These are the activations of a small network on made-up records, seen along a few directions, one row for each record.
After each row come some of the record's fields: VUF, DEVA, MAMIB, LEPI, GEF, POBIR, NOVO.
Not every record has every field; a missing one is left out.
The largest differences between rows may come from other fields.
(in the rows, 500 means zero)
Random noise pushes rows far along 19 fixed directions. That doesn't count. These rows show it; they differ only by the noise:
[498 464 601 689 415 582 451 624 480 545 403 439 588 364 309 357 496 334
 603 614 588 493 332 619 595 499 682 656 439 492 565 515 358 518]
[495 427 596 326 648 701 637 266 430 461 492 636 450 541 491 537 567 477
 630 575 520 582 211 459 390 623 657 408 565 697 577 621 361 452]
[632 467 289 535 399 581 560 217 349 281 597 742 564 403 421 705 426 404
 565 310 646 625 419 208 320 748 396 507 617 472 520 304 598 408]
[540 145 575 499 507 718 563 363 301 519 601 396 623 376 721 447 689 550
 603 478 681 483 435 328 484 606 534 474 476 517 687 203 508 609]
[622 470 328 705 450 359 390 370 624 496 417 494 674 434 456 662 501 374
 474 403 468 358 653 417 630 600 530 255 608 558 356 522 175 541]
[398 422 529 515 428 654 551 403 515 364 441 452 513 402 542 584 509 418
 771 716 417 428 295 540 217 600 639 487 572 451 474 412 554 425]
[300 306 559 380 698 696 416 420 625 684 602 400 534 543 663 513 552 634
 735 651 609 685 302 453 468 701 453 378 547 408 662 592 409 262]
[606 589 395 401 603 449 514 377 442 415 489 636 557 331 505 369 443 427
 512 376 554 507 607 494 638 513 415 482 462 630 428 487 461 613]
[458 484 564 500 591 568 459 582 387 374 404 444 405 542 375 351 406 367
 617 638 521 443 476 555 429 267 368 590 525 558 325 720 586 559]
[445 319 520 547 229 429 538 674 311 288 622 480 584 606 498 551 529 442
 373 546 510 317 482 461 283 462 542 487 550 475 595 427 661 606]
[480 558 689 543 495 520 255 465 551 666 541 530 714 408 504 504 423 508
 514 508 409 599 407 589 449 640 633 526 393 556 749 183 400 520]
[371 340 618 503 490 239 405 501 416 549 650 381 463 680 412 408 580 517
 372 509 439 592 447 514 485 506 378 619 384 436 638 354 462 714]
[489 675 440 248 444 471 602 474 535 398 523 823 478 454 647 319 419 594
 575 445 508 665 544 607 541 495 350 768 409 536 565 581 632 514]
[478 251 501 402 395 762 439 798 358 683 626 346 521 577 625 277 482 556
 416 439 585 477 621 567 385 384 503 579 431 398 662 370 577 451]
[518 505 716 733 529 599 348 297 678 686 456 514 522 590 403 594 482 635
 534 556 412 764 358 501 478 590 516 614 574 587 627 574 218 360]
[466 511 534 485 516 405 506 290 462 302 444 409 418 578 518 660 389 518
 559 494 541 628 387 562 634 469 563 371 556 517 459 548 580 564]
[650 589 609 576 636 546 475 605 451 765 341 403 451 636 295 688 405 412
 415 367 525 610 538 488 627 405 510 538 386 505 463 416 406 623]
[322 549 540 437 551 494 648 667 567 561 497 479 467 582 684 787 239 681
 553 553 515 620 486 552 622 352 740 362 445 494 542 648 564 402]
[657 776 547 310 480 528 525 497 385 430 475 481 456 574 446 517 419 520
 336 319 601 571 457 602 663 457 589 503 491 491 569 425 780 583]
[405 494 501 142 587 473 604 584 448 482 455 298 417 654 586 531 513 438
 532 527 513 448 452 706 498 510 548 293 451 443 455 471 657 630]
[364 416 410 468 285 409 429 724 451 419 526 540 514 722 220 537 454 240
 516 554 658 535 221 583 482 622 582 507 517 321 601 685 463 415]

[387 449 465 416 513 620 615 596 433 500 695 295 464 491 460 359 540 559
 376 568 437 276 506 472 252 437 703 356 637 554 420 549 558 357] -> VUF is lupan, DEVA is zonad, MAMIB is zekod, LEPI is bof, GEF is kiv, POBIR is bida, NOVO is tazan
[433 512 653 604 235 402 389 521 688 529 415 534 722 729 582 688 532 576
 588 552 577 593 480 565 491 609 342 569 584 509 573 529 483 507] -> VUF is zupa, DEVA is zonad, MAMIB is zekod, LEPI is bof, GEF is kiv, POBIR is bida, NOVO is tazan
[454 606 548 455 536 579 422 467 426 229 532 575 532 301 537 485 407 461
 589 642 463 395 385 520 398 506 617 397 549 538 542 506 740 406] -> VUF is lupan, DEVA is zonad, MAMIB is lesi, LEPI is bof, GEF is kiv, POBIR is bida, NOVO is tazan
[738 310 311 367 183 609 373 483 236 265 543 703 459 621 443 448 536 272
 301 271 561 436 392 568 481 609 693 383 515 448 734 391 489 517] -> VUF is kemid, POBIR is bida
[501 661 519 369 435 516 688 466 473 397 460 663 465 629 445 705 479 505
 532 505 529 582 321 468 383 576 536 567 544 501 523 559 659 479] -> VUF is mafu, POBIR is dizu
[605 615 575 408 689 574 229 515 535 524 553 677 559 352 491 465 573 452
 406 498 474 501 437 494 568 707 459 338 457 515 720 499 534 386] -> VUF is lupan, DEVA is zonad, MAMIB is zekod, LEPI is bof, GEF is kiv, POBIR is bida, NOVO is tazan
[571 389 550 717 504 529 391 476 526 452 392 620 398 558 515 640 502 469
 521 577 348 433 540 407 516 338 513 486 524 572 439 723 319 462] -> VUF is lupan, DEVA is zonad, MAMIB is zekod, LEPI is radef, GEF is kiv, POBIR is bida, NOVO is tazan
[376 704 624 336 655 558 292 782 558 700 575 622 527 642 371 387 389 472
 434 593 370 408 475 519 290 400 481 537 480 582 516 701 497 341] -> VUF is kamo, DEVA is zonad, MAMIB is lesi, LEPI is radef, GEF is kiv, POBIR is bida, NOVO is kat
[655 523 539 382 432 588 397 579 479 502 332 572 510 642 632 507 644 419
 584 513 464 319 556 494 475 411 342 602 459 405 488 453 618 668] -> VUF is kemid, POBIR is bida
[613 395 383 512 520 526 591 452 424 438 556 468 399 301 602 568 527 520
 388 394 397 466 628 502 501 588 576 361 451 433 557 309 541 510] -> VUF is zupa, DEVA is suke, MAMIB is zekod, LEPI is bof, GEF is liv, POBIR is dizu, NOVO is kat
[435 544 540 614 393 418 807 722 527 471 662 548 664 407 427 649 505 654
 334 510 658 602 527 434 370 711 408 550 560 529 632 526 657 401] -> VUF is kemid, POBIR is dizu
[566 542 563 366 617 513 479 611 414 647 398 684 505 713 512 745 334 459
 494 347 585 686 576 411 563 425 323 532 350 549 535 437 541 607] -> VUF is mafu, DEVA is setil, MAMIB is lesi, LEPI is radef, GEF is kiv, POBIR is bida, NOVO is tazan
[544 438 549 523 506 598 644 572 418 515 487 392 485 448 523 580 535 517
 472 510 532 473 522 485 415 528 517 476 487 499 510 374 588 527] -> VUF is kamo, DEVA is zonad, MAMIB is lesi, LEPI is radef, GEF is kiv, POBIR is bida, NOVO is tazan
[629 357 448 678 303 625 636 565 447 475 528 544 382 565 395 432 644 533
 344 495 457 430 548 408 348 447 445 696 599 449 512 588 446 458] -> VUF is zupa, DEVA is setil, MAMIB is lesi, LEPI is radef, GEF is kiv, POBIR is bida, NOVO is tazan
[556 498 532 352 411 534 530 414 608 500 389 417 457 569 748 502 716 605
 621 498 519 542 555 589 580 606 286 637 483 316 523 412 670 576] -> VUF is mafu, DEVA is zonad, MAMIB is lesi, LEPI is radef, GEF is kiv, POBIR is bida, NOVO is tazan
[478 362 600 542 453 499 604 557 433 429 457 459 456 512 535 798 449 507
 518 542 555 689 371 574 506 636 569 432 405 390 686 357 622 545] -> VUF is kemid, POBIR is bida
[621 513 438 506 557 552 493 590 661 574 443 469 551 373 554 527 641 485
 432 555 416 379 614 616 510 702 448 304 540 447 521 554 390 425] -> VUF is lupan, POBIR is bida
[457 506 570 514 595 390 664 546 597 598 408 407 451 565 553 613 607 580
 539 596 459 442 523 490 635 433 529 459 489 512 421 649 404 600] -> VUF is zupa, DEVA is zonad, MAMIB is lesi, LEPI is radef, GEF is kiv, POBIR is dizu, NOVO is tazan
[672 305 693 530 366 700 578 422 277 404 410 616 427 583 390 532 677 358
 452 488 447 497 358 510 241 573 531 633 485 656 611 340 474 635] -> VUF is kemid, DEVA is zonad, MAMIB is zekod, LEPI is bof, GEF is kiv, POBIR is bida, NOVO is tazan
[433 537 480 582 513 602 716 624 570 678 530 433 550 365 445 307 491 587
 496 545 552 462 566 486 471 422 626 627 510 596 409 555 359 419] -> VUF is kamo, DEVA is setil, MAMIB is lesi, LEPI is radef, GEF is kiv, POBIR is bida, NOVO is tazan
[401 255 417 672 371 457 485 486 542 577 630 398 532 586 517 535 545 571
 465 526 391 432 601 384 273 504 493 492 594 459 473 431 308 461] -> VUF is zupa, POBIR is bida
[677 785 571 670 455 524 548 626 629 550 394 550 541 486 359 336 524 606
 340 461 668 568 559 569 827 382 444 691 575 579 472 862 486 437] -> VUF is lupan, POBIR is dizu
[590 671 427 475 356 485 650 405 462 422 436 590 548 403 485 455 449 452
 516 430 395 320 561 501 401 394 704 599 522 628 349 374 478 602] -> VUF is kamo, DEVA is zonad, MAMIB is lesi, LEPI is radef, GEF is kiv, POBIR is dizu, NOVO is tazan
[539 340 456 697 588 389 370 359 439 319 559 556 485 346 498 511 449 509
 468 489 443 572 621 416 519 529 271 456 527 532 487 534 445 509] -> VUF is mafu, POBIR is dizu
[376 403 561 399 725 632 262 587 392 532 709 461 633 529 548 212 397 574
 484 554 698 430 518 386 520 316 410 325 607 674 536 757 512 388] -> VUF is zupa, POBIR is bida
[293 594 533 345 571 417 124 349 531 448 554 508 565 599 475 390 309 400
 648 599 309 487 411 595 256 439 441 441 505 553 443 381 520 497] -> VUF is mafu, DEVA is setil, MAMIB is zekod, LEPI is bof, GEF is gidet, POBIR is bida, NOVO is tazan
[539 416 632 882 588 348 493 446 580 541 490 582 546 329 414 748 552 535
 419 594 300 553 585 368 401 636 356 501 455 594 561 369 311 580] -> VUF is zupa, DEVA is setil, MAMIB is lesi, LEPI is bof, GEF is kiv, POBIR is bida, NOVO is tazan
[528 330 402 578 354 654 558 382 543 470 474 497 359 574 561 389 635 529
 548 551 380 407 520 452 331 410 538 574 650 495 394 645 349 382] -> VUF is zupa, DEVA is zonad, MAMIB is lesi, LEPI is radef, GEF is kiv, POBIR is dizu, NOVO is tazan
[511 712 502 290 786 478 453 351 546 594 485 353 448 401 334 273 539 421
 486 511 413 443 448 644 563 578 564 375 499 580 374 496 395 524] -> VUF is kamo, DEVA is zonad, MAMIB is lesi, LEPI is bof, GEF is kiv, POBIR is bida, NOVO is tazan
[403 559 436 233 472 284 694 601 499 620 442 476 507 487 433 502 596 287
 574 487 407 493 466 692 366 708 490 602 237 382 471 107 525 774] -> VUF is lupan, POBIR is dizu
[434 478 476 538 720 458 575 585 453 533 581 347 477 397 406 593 510 491
 473 583 535 437 471 368 488 555 489 352 502 425 461 512 539 482] -> VUF is kamo, POBIR is bida
[520 558 480 625 628 492 418 534 572 624 572 715 439 405 477 477 581 553
 497 566 336 441 532 249 472 467 428 685 444 424 534 602 402 386] -> VUF is lupan, DEVA is zonad, MAMIB is lesi, LEPI is radef, GEF is kiv, POBIR is dizu, NOVO is tazan
[575 438 438 405 679 491 533 566 476 587 318 323 367 413 342 534 570 252
 532 491 468 570 507 711 487 687 345 401 338 344 441 264 483 638] -> VUF is kamo, DEVA is setil, MAMIB is lesi, LEPI is radef, GEF is gidet, POBIR is dizu, NOVO is tazan
[523 542 301 472 448 422 447 276 633 501 517 514 357 532 598 533 530 586
 572 384 499 605 467 424 782 529 569 541 515 282 482 561 440 393] -> VUF is mafu, DEVA is zonad, MAMIB is zekod, LEPI is radef, GEF is kiv, POBIR is bida, NOVO is tazan
[411 397 562 746 450 362 665 463 431 256 440 419 476 385 262 589 461 369
 579 651 480 531 452 551 286 561 378 542 553 575 328 512 514 561] -> VUF is lupan, DEVA is zonad, MAMIB is lesi, LEPI is bof, GEF is kiv, POBIR is dizu, NOVO is tazan
[565 670 522 392 488 542 635 407 641 586 483 514 421 476 405 509 797 500
 504 538 440 452 256 517 516 787 671 582 538 361 583 512 458 416] -> VUF is zupa, DEVA is zonad, MAMIB is lesi, LEPI is radef, GEF is kiv, POBIR is bida, NOVO is kat
[464 346 546 598 500 388 639 453 313 360 584 449 679 507 534 685 436 532
 479 407 825 515 506 277 692 472 522 329 571 670 488 545 530 618] -> VUF is kemid, DEVA is zonad, MAMIB is lesi, LEPI is radef, GEF is kiv, POBIR is bida, NOVO is tazan
[442 341 470 528 474 550 480 538 406 438 622 606 251 661 544 543 554 593
 459 600 324 441 434 300 327 349 479 640 497 293 581 589 604 432] -> VUF is lupan, DEVA is setil, MAMIB is lesi, LEPI is bof, GEF is kiv, POBIR is bida, NOVO is kat

Which values does each new row have?
[503 577 735 521 662 573 593 611 551 638 441 411 546 349 430 634 547 522
 553 639 523 651 380 623 499 739 484 506 419 475 651 395 565 487] -> VUF is zupa, DEVA is zonad, MAMIB is lesi, LEPI is radef, GEF is kiv, POBIR is bida, NOVO is tazan
[450 486 573 450 388 575 337 609 580 526 510 332 482 511 679 423 389 661
 474 504 461 662 585 829 544 514 474 520 461 360 659 427 653 393] -> VUF is lupan, POBIR is bida
[424 616 372 479 467 564 428 321 769 580 457 421 499 567 485 518 436 556
 679 498 520 639 475 539 462 626 414 494 654 411 349 606 426 240] -> VUF is kemid, DEVA is zonad, MAMIB is zekod, LEPI is bof, GEF is kiv, POBIR is bida, NOVO is tazan
[593 439 290 505 443 560 414 506 452 421 523 639 525 415 477 479 499 371
 548 449 515 401 532 389 436 573 445 500 527 375 486 478 475 433] -> VUF is kemid, POBIR is bida
[591 272 407 395 320 765 312 735 454 781 513 679 515 638 750 365 597 517
 508 384 497 465 591 452 531 415 540 696 336 285 769 396 380 442] -> VUF is mafu, POBIR is dizu
[616 367 464 493 549 595 402 542 466 547 531 375 578 345 545 292 541 482
 402 416 499 454 717 646 527 580 381 402 513 535 523 442 416 499] -> VUF is mafu, POBIR is dizu
[322 593 255 180 595 531 492 435 536 563 563 580 384 597 733 476 219 597
 705 349 515 611 675 431 487 286 421 510 459 464 281 509 638 377] -> VUF is zupa, DEVA is zonad, MAMIB is zekod, LEPI is bof, GEF is kiv, POBIR is bida, NOVO is tazan
[509 446 611 664 536 388 417 388 594 460 383 172 446 582 475 380 548 549
 472 597 334 409 748 654 386 324 199 509 629 594 203 555 447 679] -> VUF is zupa, POBIR is bida
[515 490 556 460 455 492 535 535 440 409 512 634 574 407 675 504 426 581
 461 507 404 469 639 538 389 446 459 504 445 639 556 407 585 583] -> VUF is kamo, DEVA is zonad, MAMIB is lesi, LEPI is radef, GEF is kiv, POBIR is dizu, NOVO is tazan
[557 485 414 653 505 477 715 455 521 397 472 581 350 253 466 529 605 500
 566 565 463 497 432 420 622 558 610 638 458 391 486 582 445 453] -> VUF is kemid, DEVA is zonad, MAMIB is lesi, LEPI is radef, GEF is kiv, POBIR is bida, NOVO is tazan
[692 655 559 536 487 626 304 628 442 481 460 477 545 536 383 509 491 426
 320 457 475 335 554 510 443 441 515 423 589 494 517 507 628 472] -> VUF is lupan, POBIR is bida
[611 558 451 639 688 367 703 406 579 543 426 742 410 258 490 551 574 508
 490 521 332 496 567 392 688 498 577 558 357 613 456 585 203 613] -> VUF is lupan, POBIR is bida
[584 514 497 532 618 558 553 583 480 581 482 475 330 503 462 566 388 578
 324 428 418 621 603 563 582 416 557 452 440 510 532 582 450 448] -> VUF is mafu, POBIR is bida
[373 455 555 436 265 474 228 484 566 206 362 349 553 668 583 483 548 358
 724 740 451 311 331 738 351 504 469 411 647 364 459 586 704 502] -> VUF is kemid, POBIR is dizu
[558 618 576 346 396 504 653 450 580 534 374 413 465 749 536 647 588 583
 488 448 543 614 511 622 432 590 338 586 551 446 459 462 681 579] -> VUF is lupan, POBIR is dizu
[592 466 412 493 600 469 288 389 455 329 515 459 313 423 431 253 531 432
 362 499 282 365 629 601 495 394 443 383 573 541 389 664 444 471] -> VUF is lupan, DEVA is zonad, MAMIB is lesi, LEPI is radef, GEF is kiv, POBIR is dizu, NOVO is tazan
[461 469 371 409 360 480 731 620 578 510 464 397 472 680 512 622 575 529
 514 485 662 480 452 554 601 575 567 439 594 362 452 716 511 419] -> VUF is kemid, POBIR is dizu
[592 410 524 491 475 443 444 469 435 380 506 533 584 451 656 475 498 546
 436 412 529 503 705 562 560 501 303 444 489 590 527 441 551 633] -> VUF is lupan, POBIR is bida
[502 534 456 438 508 608 399 423 466 619 424 334 434 669 280 395 488 357
 635 425 692 613 323 482 545 470 464 634 531 348 399 481 528 473] -> VUF is kemid, POBIR is dizu
